A small network was shown many inputs. Here are its activations along a few directions, one row for each input.
Each table varies a few parts of the input and shows all the possible inputs, shuffled.
A made-up example of a description, with smaller parts first: one of 5 places around a ring, together with either a single point or one of 11 places around a ring or (one of 3 separate values, together with one of 4 places along a line).
Shared parts are said once, and a part with two or three values counts as separate values.

Other details of the inputs shift rows strongly along two fixed directions, in all tables alike. That doesn't count.

Table:
r1: [ -7 -15  12 -34  30   3  10  -6  39 -37  40  -8 -51   7 -26  -6 -51]
r2: [-33 -27   2 -38  28   5  13  -5  44 -28  28  -5 -53   4 -16  -5 -36]
r3: [ 77  11 -51  36 -52 -40 -40 -43 -90  44 -22  11 101  22  13  82  54]
r4: [ 19 -60 -67 -51 -21 -50 -48 -72 -38  24  39 -15  13  31   8 107   2]
r5: [  7  32  17  43 -10  20  28  23  -8  -8 -34  14  30  -8   2 -54  29]
r6: [  4  34  16  47  -9  15  30  30 -11 -10 -36  15  32  -7  -1 -49  24]
r7: [ -5  36  19  58  -2  27  20  41   0   4 -32  18  29 -21   9 -30  21]
r8: [ 28 -61 -60 -48 -27 -54 -45 -73 -43  16  51 -17  11  38   8  92   1]
r9: [ 26  41  17  47  -3  22  19  21  -3 -10 -34  15  32 -10  -8 -41  17]
r10: [  6  37  18  51  -8  12  33  31 -10  -9 -34  20  33  -3  -5 -46  26]
r11: [  6  39  15  54  -9  11  38  38 -14  -8 -36  25  33   1  -9 -45  25]
r12: [-33 -27  -2 -38  27   3  18   1  40 -27  28  -1 -55   7 -21  -3 -39]
r13: [ -7 -14   9 -34  29   2  13   0  35 -37  40  -5 -53  11 -30  -4 -54]
r14: [ 80   9 -49  32 -51 -34 -40 -48 -87  44 -19  10  98  20  14  75  59]
r15: [  5 -33   3 -87 -13 -50 -89 -41 -19  79  11 -49 -21  12  25  74  -6]
r16: [-33  51  59   0  -3  -9 -20  40  -5  54 -56 -10 -17 -34  34 -44  30]
r17: [ -4  32  16  54  -4  32  16  35   3   4 -33  13  27 -25  14 -37  23]
r18: [-31 -30   0 -43  25  13   9 -12  44 -26  27 -11 -54  -2  -9 -14 -31]
r19: [-31 -30  -1 -41  26  10   9 -10  46 -27  26 -11 -54   0 -10 -12 -33]
r20: [-35 -27   6 -28  26  10   8  13  38 -22  41  -6 -56  -4  -7   5 -45]
r21: [ -6  33  17  54  -4  29  18  39  -1   2 -34  14  29 -25  12 -35  20]
r22: [-32 -30   6 -33  23  19   0  -1  41 -21  40 -16 -55 -13   2  -7 -38]
Description of these inputs: either one of 2 separate values or (one of 4 places along a line, together with one of 5 places along a line).
Q: Change only the place on the line of 5 in r20. List by row number the other rows that result.
A: r7, r17, r21, r22

Table:
r23: [  9  15  -2  22  -8  -2  12   8 -13   0 -20  12  20   3  -2 -10  16]
r24: [  0  -6   2 -10   7  -3   1  -3   8 -11  18  -4 -17   5  -8   3 -21]
r25: [  3  14  -2  27  -6   5   8  14 -13   2 -14   9  22  -4   2  -3  14]
r26: [ 12  12  -1  29  -7  18   1  12  -6   6 -10   7  23 -13   9  -2  13]
r27: [-15  -7  14 -23   3 -10  -3   3   8   1   7 -10 -27   2   0 -13 -10]
r28: [  6  14  -3  20  -8  -3  16   6 -12   2 -20  14  18   6  -4 -12  21]
r29: [ -3 -11  -5 -23   6  -3   8 -15   9 -14  10   0 -17  10 -12  -7  -8]
r30: [ -6   3  -8  26  -8   9  11   4  -4   5 -19  11  24  -2   7  -9  25]
r31: [  3  -7  -2 -17   7  -3   1 -11   9 -15  13  -6 -13   5 -11  -2 -15]
r32: [  2   8  -7  28  -7  13   5  10  -7   3 -15   7  24  -9   7  -6  17]
r33: [-20 -16  -3 -12   9  -2  13  -1  13 -12  13   1 -20   6  -5   0  -8]
r34: [ -9 -15  -4  -8   7  11   0  -2  15  -8  19  -6 -16  -7   2   4 -17]
r35: [  1  19   6  18  -3  11  -9  10  -5  21 -28   3  14 -16  12  -1  18]
r36: [ -9  -9   1  -8   9   4   3   2   9 -10  20  -3 -17  -1  -3   6 -21]
r37: [ -8  -8  14 -28   5  -5  -5  -5   6  -1   6 -14 -23   4   0 -16  -9]
r38: [-16  -3  12 -20  13   0  -8   7  16   6   6  -5 -25  -8  -2   4 -17]
r39: [ 10  23  13  14  -5  -1  -6  15  -8  20 -26   4  17  -3   0  -6  12]
r40: [ 55 -40 -61 -30 -35 -57 -58 -77 -64  34  34 -13  43  34   9 112  14]
r41: [  0  11  -3  25  -7   2  12  12 -12   1 -18  12  22  -1   3  -4  16]
r42: [ 26  20   9  24  -5   7   0   3  -8  -2 -13   4  25  -3  -3  -9  10]
r43: [  0  -2  13 -27  10  -1 -11  -4  16   3   3 -15 -19   4  -6  -1 -17]
r44: [ -3  -7  -2 -12   8  -5   4  -2   8 -13  15  -3 -18   6  -9   0 -16]
r45: [-25 -10   7 -19   7   0  -5  -2  16   1   8 -11 -28  -9  14 -10  -6]
r46: [  4  -5   4  -9   8   0  -4  -2  10 -11  21  -3 -17   4  -7   5 -20]
r47: [-18 -21  -8 -10   6   7   4  -4  17 -12  12  -2 -15  -2   1   0 -11]
r48: [-24  -7  13 -20   5  -7  -1   5  12   1   9  -9 -27  -6   6  -8  -9]
r49: [ 15  16  -1  16  -8   2   9   1 -11  -4 -22  10  23   2  -4 -15  16]
r50: [ 11  18   4  29  -5  11   2  16 -11   5  -8  10  22  -6   4   0  10]
Q: What is each input in this table made of?
A: one of 4 places along a line, together with either one of 2 separate values or one of 5 places along a line
Q: Changing only the place on the line of 4 turns r31 into r25. The same change can be made to r42. Which row results?
A: r50
Q: Start at r30 and move only the place on the line of 4, one step at a time. The first step leads to r33. Which rows follow, in order?
A: r28, r29

Table:
r51: [ 73  23 -23  18 -32 -24 -45 -41 -65  60 -36   3  82  21   5  53  61]
r52: [  3 -21 -12 -34  19 -11  -9 -15  14 -23  34   1 -28   7 -29  49 -48]
r53: [ -3 -22  12 -55   8 -21 -24 -14   6   9  26 -34 -27  24 -11  12 -37]
r54: [ 69  10 -33  50 -43 -16  -8 -10 -71  21   2  24  90  18   3  61  35]
r55: [-24 -53 -26 -41   4  -1 -15 -53  15 -18  41 -18 -29  -8  19  19 -19]
r56: [ -6 -39 -14 -70   8 -10 -18 -40  20   8  19 -13 -37  14  -9  11  -8]
r57: [ 20 -21  -5 -51   9 -13 -28 -48  12 -26  43 -33 -25   6  -6  10 -28]
r58: [-11 -47 -31 -16  11   7   8  -8   4 -24  67   0 -23  13  -8  36 -34]
r59: [ 64  23 -34  31 -29 -43 -21 -29 -70  25 -39  22  83  29  -7  59  41]
r60: [ -3  31  42  28   6  23   6  52  20  12 -24  -8   7 -18  -3 -41 -16]
r61: [-24 -25   0 -66   3 -42  -8 -20  -8   4  26 -15 -60  15   3  15 -14]
r62: [ -3  11   9  36  -6  12  49  24  11 -33 -15  18   2  15 -18 -67  14]
r63: [-25   5   3  50   4  27  55  26  11 -28  -4  20   7  -1  -9 -50  15]
r64: [ -9 -12  11 -39   8 -32 -29  -9   6  11  49 -11 -54  -2  -1  38 -44]
r65: [-11  23  19  33  14  53   9  35  33   7 -30  11  -4 -25  11 -31   7]
r66: [-27  15  28  33   6  31   5  58  22   9 -25  -2   6 -21  14 -36  -2]
r67: [ 14  36  36  28  17  42   6  29  31   7 -28   3  -2 -24 -10 -34  -1]
r68: [ 25  19 -29  45 -41 -40 -43   0 -74  61 -15  19  62  -4  39  72  57]
r69: [-27 -48 -19 -55  10   2 -16 -38  31   8  27 -10 -37   3  10  32 -10]
r70: [ -6  19  12  42  10  51  14  23  17 -20 -16   1   4 -39  22 -45  -1]
r71: [ 54   3 -47  20 -56 -30 -36 -55 -73  32 -30   3  86   7  23  30  68]
r72: [ -5  56  52  15   7  -3  17  32  -5   4 -26   7 -18  -5  -4 -52  -2]
r73: [-22 -29 -34 -28  19  -1  -4 -11  17 -18  37   1 -31   5 -14  51 -37]
r74: [-45  29  33  23   6   1  28  40   7   2 -25  14 -16 -25  20 -40  27]
r75: [-23 -42  -1 -66  -3 -21 -16 -14   4   7  15 -29 -32  21  -5   6 -18]
r76: [-43   7  31  20   0  22  19  43  18   5 -36  -2   7 -16  13 -47  16]
r77: [ 21 -28  -9 -36  10   2 -29 -36  16 -21  50 -32 -30 -12   3  31 -40]
r78: [ 18  28  29  33   3  16  40  29  11 -39  -6  19  11  15 -20 -54  -3]
r79: [-10  26   5  20  11   3  43  24  17 -23 -45  20  -1   2 -21 -54   9]
r80: [-33  24  -2  34  14  17  48  26  23 -20 -34  22   4 -11 -10 -35  12]
Q: What is each input in this table made of?
A: one of 5 places around a ring, together with either one of 2 separate values or one of 4 places along a line
Q: Changing only the place on the ring of 5 turns r64 into r68. The same change can be made to r60. Which row results?
A: r66
Q: Change only the place on the line of 4 in r53. List by row number the other rows that result.
A: r51, r57, r72
Q: Change only the place on the ring of 5 in r79. List by row number the other rows that result.
A: r52, r59, r73, r80
Q: Change only the place on the ring of 5 in r71. List by row number the other rows that result.
A: r55, r57, r70, r77

Table:
r81: [ -1 -72 -36 -65   4 -14 -54 -51  11   1  78 -34 -41 -10  24  92 -49]
r82: [-26 -12  46 -83  40   1 -22  22  66   6  29 -41 -90  -5 -22  -6 -66]
r83: [-44  37  48  44  20  15  33  71  25   0 -27  20 -16 -20  -4 -43   4]
r84: [ 65  43  14  11 -22 -31 -35 -28 -48  18 -21  -3  45  13   7  -6  32]
r85: [  6  35  38  49  23  61  41  40  42 -43  -6  10  14 -32 -15 -66 -24]
r86: [ 50  34   8   1 -20 -38 -24 -39 -43  23 -54  -5  44  14  -5  -4  38]
r87: [-41  30  23  25  22  61  24  41  48  -9 -50  15  -7 -39   4 -59  17]
r88: [  7 -68 -48 -68  23 -18 -31 -54  19 -13  74 -12 -39  30 -24  93 -65]
r89: [-14   4  26   6  33  43  31  23  53 -53  33  -5 -36 -16 -26 -47 -60]
r90: [ -5 -64 -35 -74  16 -49 -19 -35  -8 -16  77  -6 -54  41 -31  90 -55]
r91: [-73   0  33 -22  29   2  36  36  47 -11   0   6 -55  -4  -7 -40 -16]
r92: [ 19  14 -12  47 -30  -6 -21   6 -41  33 -10   3  44 -13  31  34  24]
r93: [-49  23  33  23   8  20  42  43  21  -4 -35  12 -12 -24  10 -85  18]
r94: [  9  -7 -28  19 -27  12 -22 -22 -33  32 -34   4  51 -20  26  11  59]
r95: [ 33  18 -15  31 -39 -30   8  -6 -62  -9   0  12  51  21   7   8  38]
r96: [-15  29  18  35  21  52  50  34  48 -31 -46  26  -3  -6 -27 -69  -1]
r97: [-33  28  45  38   4  30  37  49  14 -12 -15   6 -18 -25  22 -80   9]
r98: [-19  21  41  35  13  65  27  38  30 -21 -21   0  -9 -49  24 -80  11]
r99: [ 37   2 -34  29 -19  14  -3 -25 -15  13 -37  25  62  15  -7  30  39]
r100: [ 54   2 -20  40 -22  12  -4 -28 -32  -2   0   0  70   3  10  12  40]
r101: [-21  41  67  -6  13  20   4  34  19  11 -65 -19  -7 -18   1 -93   7]
r102: [ 39  18 -28  41 -11  -3   0   2 -38  17 -21  25  56  15  -9  41  17]
r103: [ 40  20 -18  47 -25 -15  -2   3 -56   4   2  13  54  11  -4  25  18]
r104: [-30  31  32  17  19  16  68  52  30 -39 -37  31 -22   3 -29 -72  -4]
r105: [-30  33  47  51   7  27  27  62  19  -8 -14   8 -17 -31  11 -58  -6]
r106: [ 19  14 -23  35 -12  12 -28   5 -19  32 -31  12  54 -25  27  53  32]
r107: [ 41  -9 -32  31 -27   6  -3 -34 -21   5 -27   9  65   8  -3   7  51]
r108: [ 40 -23  -3 -82   5 -48 -58 -54  -2   5  71 -27 -46  22 -20  55 -54]
r109: [-38  36  39  46  25  24  29  68  29   1 -30  16 -15 -26   1 -43   2]
r110: [  7  14   3  46 -39 -26 -15  15 -52  33  -4  11  39   0  23  33  31]
r111: [ 10 -35 -41 -36 -26 -58   0 -41 -35 -11  20   2   9  34  -6  38  10]
r112: [ 41  23  22   3 -31 -19 -51  -5 -49  48 -32 -16  43   7  32  -3  33]
r113: [-18  25  22  27  10  16  60  37  26 -42 -35  16  -7  -6 -17 -93   8]
r114: [ 30  10 -37  29 -21  -8   8 -13 -31  16 -37  25  52  25  -7  26  36]
r115: [  7  64  60   1  23  18  33  23  30  -4 -67   4 -19  -7 -34 -73  -1]
r116: [-69 -54   2 -75  32   6   7 -14  59 -25  49 -25 -93  -6  -1 -26 -48]
r117: [ 49  31  21  11 -34 -20 -52  13 -38  57 -26 -11  42  -2  19  15  21]
r118: [ 22  31  12 -10 -20 -19 -33  -5 -35  65 -61 -19  44   8   6  20  40]
r119: [ -3  35  32  42  13  40  51  37  25 -49  -8   5  -3 -11  -9 -89  -3]
r120: [-38 -53  -5 -68  34   2  26 -21  67 -60  51 -20 -87  15 -29 -34 -59]
r121: [ 40  14 -22  37 -30 -20   5 -10 -55  -4  -1   6  53  18   9   7  37]
r122: [-59 -36  10 -53  50  10  -2  14  70 -23  51 -18 -95 -11  -7  13 -69]
r123: [-22 -38 -27 -38 -27 -53 -16 -36 -35  29  21  -3   5  18  21  43  19]
r124: [  0  35  31  43  33  64  42  45  51 -33 -28  27  10 -23 -23 -51 -21]
r125: [ 23  12 -17  46 -28   3 -25   2 -35  31 -13   2  48 -22  32  36  23]
r126: [-13 -31 -49 -28  -7 -13 -36 -37  -9  31   6  -6   4   7  14  66  14]
r127: [ 23  71  61  10  26  23  23  43  27   4 -42  11 -17 -16 -38 -62 -13]
r128: [-26 -35   9 -49  40  14  15  -3  55 -60  80 -21 -82   4 -30  -9 -90]
r129: [ -80  -47    8  -76   47   -5   12    2   68  -20   48  -17 -102    4
   -9   -5  -54]
r130: [-51 -50  13 -62  29  12   2  -9  50 -33  70 -31 -97  -8  12 -19 -59]
r131: [ -6 -34 -16 -23 -33 -44 -24 -30 -44  21  41  -9  -1  19  31  49  11]
r132: [ 10 -40 -35 -19 -20 -11 -37 -43 -29  21  34 -20   4  -1  34  51   9]
r133: [ -4  12 -29  24 -19  -8 -11  -3 -30  44 -38  14  44   2  20  31  48]
r134: [  2 -58 -32 -65  -4 -51 -27 -43 -21 -26  96 -18 -44  36 -21  79 -55]
r135: [ -1 -29 -40 -19   1 -16 -44 -24  -5  26  22  -8   0  -3  16  86  -9]
r136: [ 23 -46 -52 -22 -17 -21 -17 -59 -12  -3  19  -9  16  26  -9  39  10]
r137: [  4  -2 -31  22 -29   1 -17 -19 -36  36 -33   4  48 -12  24   9  54]
r138: [ 48   7 -25  42 -26   3  -2 -24 -38  -1  -2   1  64   9   7  10  35]
r139: [ 35  16 -24  40 -10 -15   3   9 -47  17 -19  27  50  18 -12  39  22]
r140: [ -6 -72 -52 -81  11 -47 -12 -54   4 -12  56  -8 -48  47 -21  76 -37]
Q: What is each input in this table made of?
A: one of 2 separate values, together with one of 5 places around a ring, together with either a single point or one of 5 places along a line
Q: Changing only the choice among 2 separate values turns r96 into r126. The same change can be made to r124. Which row results?
A: r106
Q: Changing only the choice among 2 separate values turns r103 into r105. The same change can be made to r121. Which row results?
A: r97
Q: Change only the place on the line of 5 in r125. List by row number the other rows that result.
A: r81, r92, r105, r110
Q: List by row number the other rows that have the choice among 2 separate values and the place on the ring of 5 in common with r136.
A: r86, r107, r111, r113, r120
Q: Start at r117 and move only the place on the ring of 5, one step at a time. The first step leads to r112. Which rows follow, in order?
A: r101, r118, r82
Q: List by row number the other rows that have the choice among 2 separate values and the place on the ring of 5 in common with r119.
A: r84, r95, r100, r121, r138
